These are the activations of a small neural network, seen along a few directions. Each row is one input.
In each table, some parts of the input vary, and every possible input appears once, in random order.
A made-up example of a description, with smaller parts first: one of 2 separate values, together with either a single point or one of 11 places along a line or (one of 6 places along a line, together with one of 8 places around a ring).
Shared parts are said once, and a part with two or three values counts as separate values.
(in the rows, 128 means zero)

Other details of the inputs vary at random and push rows far along two fixed directions, the same in every table; ignore that.
These rows show it; all are for the same input, with only those details redrawn:
[ 66 143 146 106  84  67  96 104 141 142 100 115]
[117 143 148 128 129 126 123 125 132 126 114 135]
[ 66 144 146 105  83  66  97 102 141 142 100 114]
[230 180 149  72 103 142 183  58 144 132 157 127]
[100 131 149 156 156 143 113 156 124 119 106 146]
[188 137 152 179 214 226 158 176 113 100 133 173]
[ 66 144 146 104  82  66  97 101 141 142 100 114]

Table:
r1: [232 119 100  89  93 105 223  51 138 135 182  98]
r2: [194 131 124 192 186 234 143 194  99  85 162 143]
r3: [251 114  93  72  97 119 198  62 153 164 152 132]
r4: [ 38 109 122 192 182 110  80 209 111  87 114 148]
r5: [230 180 149  72 103 142 183  58 144 132 157 127]
r6: [ 62  70  98  81  69  54  99  92 134 173 111 140]
r7: [ 44 109 137 213 168 162  62 209 101 126  81 139]
r8: [ 66 156 128 105  60  52 107 117 141 133 120 123]
r9: [233 193 117  94  71 152 178  80 127 134 176 123]
r10: [ 35  97 140 191 202 122  69 195 111  97  93 139]
r11: [110  74 121  94 128 126 133 132 108 178 153 146]
r12: [ 74 134 117  93  66  42  84 107 135 109 136  78]
r13: [203  68  99 203 214 205 181 169 136 111 147 166]
r14: [199 122 144 184 202 246 134 173 101  98 145 131]
r15: [125 122 139 119 138 117  98 118 124 105 131  92]
r16: [ 76 110  61 122 160 179 135 181 132 155 106 106]
What is each input in this table made of?
Answer: either a single point or one of 5 places along a line or (one of 2 separate values, together with one of 5 places around a ring)
Change only the choice among 2 separate values in r12. List by row number the other rows that result.
Answer: r15
Start at r1 and move only the place on the line of 5, one step at a time. The first step leads to r13. Which rows follow, in order?
Answer: r3, r6, r11

Table:
r17: [102  97  95 205 221 226  99 231 101 101  97 141]
r18: [207 182 133 101 123 146 153 102 120 104 176 111]
r19: [221  97 101 104 122 122 188  87 133 138 171 148]
r20: [106  77 114 216 198 193 119 217  88 122 124 150]
r21: [199 173 111  88 113 167 164  97 122 115 177 115]
r22: [195 133 109  90 115 162 192 105 129 139 166 107]
r23: [214  80 105 119 124 125 180  98 143 135 166 157]
r24: [ 50 119 123 100  71  40 125 103 158 187  82 167]
r25: [190  90 145  83 166 145 172  85 133 162 137 179]
r26: [ 87 105 114 202 217 222 108 243  98  85 120 150]
r27: [220 164 138 115 131 144 165  81 141  94 141 103]
r28: [111  67 118 216 187 195 117 214  99 122 123 156]
r29: [191 136 108 106 120 162 182 102 115 137 169 113]
r30: [ 72 148 134 111  67  41  74 113 122 134 120  88]
r31: [ 49  99 154  78  93  84  95  92 131 188  92 119]
r32: [ 51 168 139 124  94 119  93 144 135 153  79 156]
r33: [105 119 158 230 226 187 114 227 108  56 118 150]
r34: [204 100  97  92 131 127 197 100 135 133 165 142]
r35: [ 57 188 158 101  64  61  89 119 141 156  78 135]
r36: [ 75 122 140 149  99  85  69 147 127 116 118 112]
r37: [191 206 182 122 115 142 167  85 145 113 123 165]
r38: [ 56 117 158 102 130 127  70 126 122 151  95 140]
r39: [ 75  57  81 125 119  69 112 130 147 154  95 121]
r40: [193 171 128 104 133 158 157 114 144 118 162 102]
r41: [208 157 116  99 108 161 156  96 120 127 170 117]
r42: [ 68 129 177 113 140 107  67 133 118 143  95 138]
r43: [ 54  80  79  98  85  32 114  99 160 168 114 109]
r44: [ 72 134 114 132 117  96  77 141 126 120  94  90]
r45: [ 50 128 105 123 109 115  87 148 140 135 113  94]
r46: [109  93 121 209 185 206  93 221 100  97 125 158]
r47: [ 71 144 154 132  72  31  79  94 132 108 117  93]
r48: [ 55  84  94 101  76  26 114 100 136 153 126 118]
r49: [194 169 141 127 140 141 159  91 145  95 152 107]
r50: [193 158 197 103 155 151 146  74 130 113 137 147]
r51: [210 156 161 141 117 125 150  92 135  88 160 128]
r52: [ 64  90  91 134 109 105 101 139 131 160  93  91]
r53: [ 42 150 136 102  55  73 115 104 143 191  78 136]
r54: [200 135 100  95 122 168 189  96 142 155 164 101]
r55: [105 122 154 240 229 185 107 220  97  53 123 157]
r56: [205 176 135  90 123 150 163 110 129 103 166 107]
What is each input in this table made of?
Answer: one of 5 places along a line, together with either one of 2 separate values or one of 6 places along a line
The inputs of r54 and r40 match in every part but the place on the line of 5. If r22 is changed in the same way as r54 into r40, which row does it become?
Answer: r56
Change only the choice among 2 separate values in r32. List by row number the other rows that result.
Answer: r38
Change only the place on the line of 5 in r53. List by row number the other rows that result.
Answer: r24, r32, r35, r37
Change only the choice among 2 separate values in r42. List by row number the other rows that result.
Answer: r35

Table:
r57: [ 60 113 129 161 135  98  86 161 119 104 111 121]
r58: [ 58  89 100 161 138 124 108 180 121 150  99 145]
r59: [194 109 116 151 176 195 182 148 124 132 141 176]
r60: [152 148 132  93  82  88 133  85 138 124 148 105]
r61: [ 53  65 125 166 167 111  92 173 117 132 100 143]
r62: [ 69 110 150 169 149 112  92 167 117 116 106 144]
r63: [141 158 119  95  85 105 136  90 141 131 136  88]
r64: [138 163 128  86  84 109 134  89 142 145 123 105]
r65: [143 169 143  51  40  33 136  30 158 145 141  95]
r66: [ 69 111 145 182 162 119  95 171 123 112  94 141]
r67: [195 151 147 134 167 189 164 130 122 113 145 160]
r68: [141 119 124  70  97 103 144  75 143 161 130 123]
r69: [  8 115 133 150 114  95  54 168 118 144  82 121]
r70: [ 68 102 132 175 144 118  81 171 114 109 108 129]
r71: [228 146 132 151 183 197 173 138 124  89 165 144]
r72: [155 148 147  93  88  92 131  74 136 137 140 118]
r73: [201 150 132 150 190 223 166 161 110 108 148 156]
r74: [ 43 125 144 146 128  98  83 150 132 130  90 137]
r75: [164 148 131 145 172 191 144 157 121 117 133 147]
r76: [131 158 147  75  70  87 129  73 144 150 128 121]
r77: [ 59  75 103 154 154 130  95 176 117 136 109 118]
r78: [ 66 112 144 171 154 110  93 166 115 110 106 143]
r79: [209 150 124 146 175 206 168 145 121  99 161 131]
r80: [220 114  95 145 167 203 190 147 122 125 167 146]
r81: [ 33 110 120 181 150 124  74 195 110 109 103 119]
r82: [146 156 126  87  79 106 134  91 135 132 148  96]
r83: [149 136 110  33  56  80 146  47 149 176 140  95]
r84: [221 155 137 134 174 222 174 146 116 116 155 155]
r85: [217 140 130 158 180 194 168 141 124  92 152 138]
r86: [ 45 120 144 161 141 113  86 162 129 128  81 137]
r87: [149 107 109  81  96  89 141  79 140 142 146 103]
r88: [157 128 111  62  51  50 162  45 153 163 145 114]
r89: [217 104 101 151 170 183 186 142 124 115 163 154]
r90: [ 50 115 123 153 119 112  75 160 116 127 107 108]
r91: [131 161 146  56  45  69 124  45 146 161 127 108]
The inputs of r58 and r89 match in every part but one. If r84 is changed in the same way as r58 into r89, which row does it become?
Answer: r60
What is each input in this table made of?
Answer: one of 5 places around a ring, together with either one of 2 separate values or one of 5 places along a line
Start at r78 and move only the place on the ring of 5, one step at a time. The first step leads to r67. Which rows follow, in order?
Answer: r73, r81, r57
Start at r71 and move only the place on the ring of 5, one step at a time. The first step leads to r79. Which rows follow, in order?
Answer: r75, r74, r65
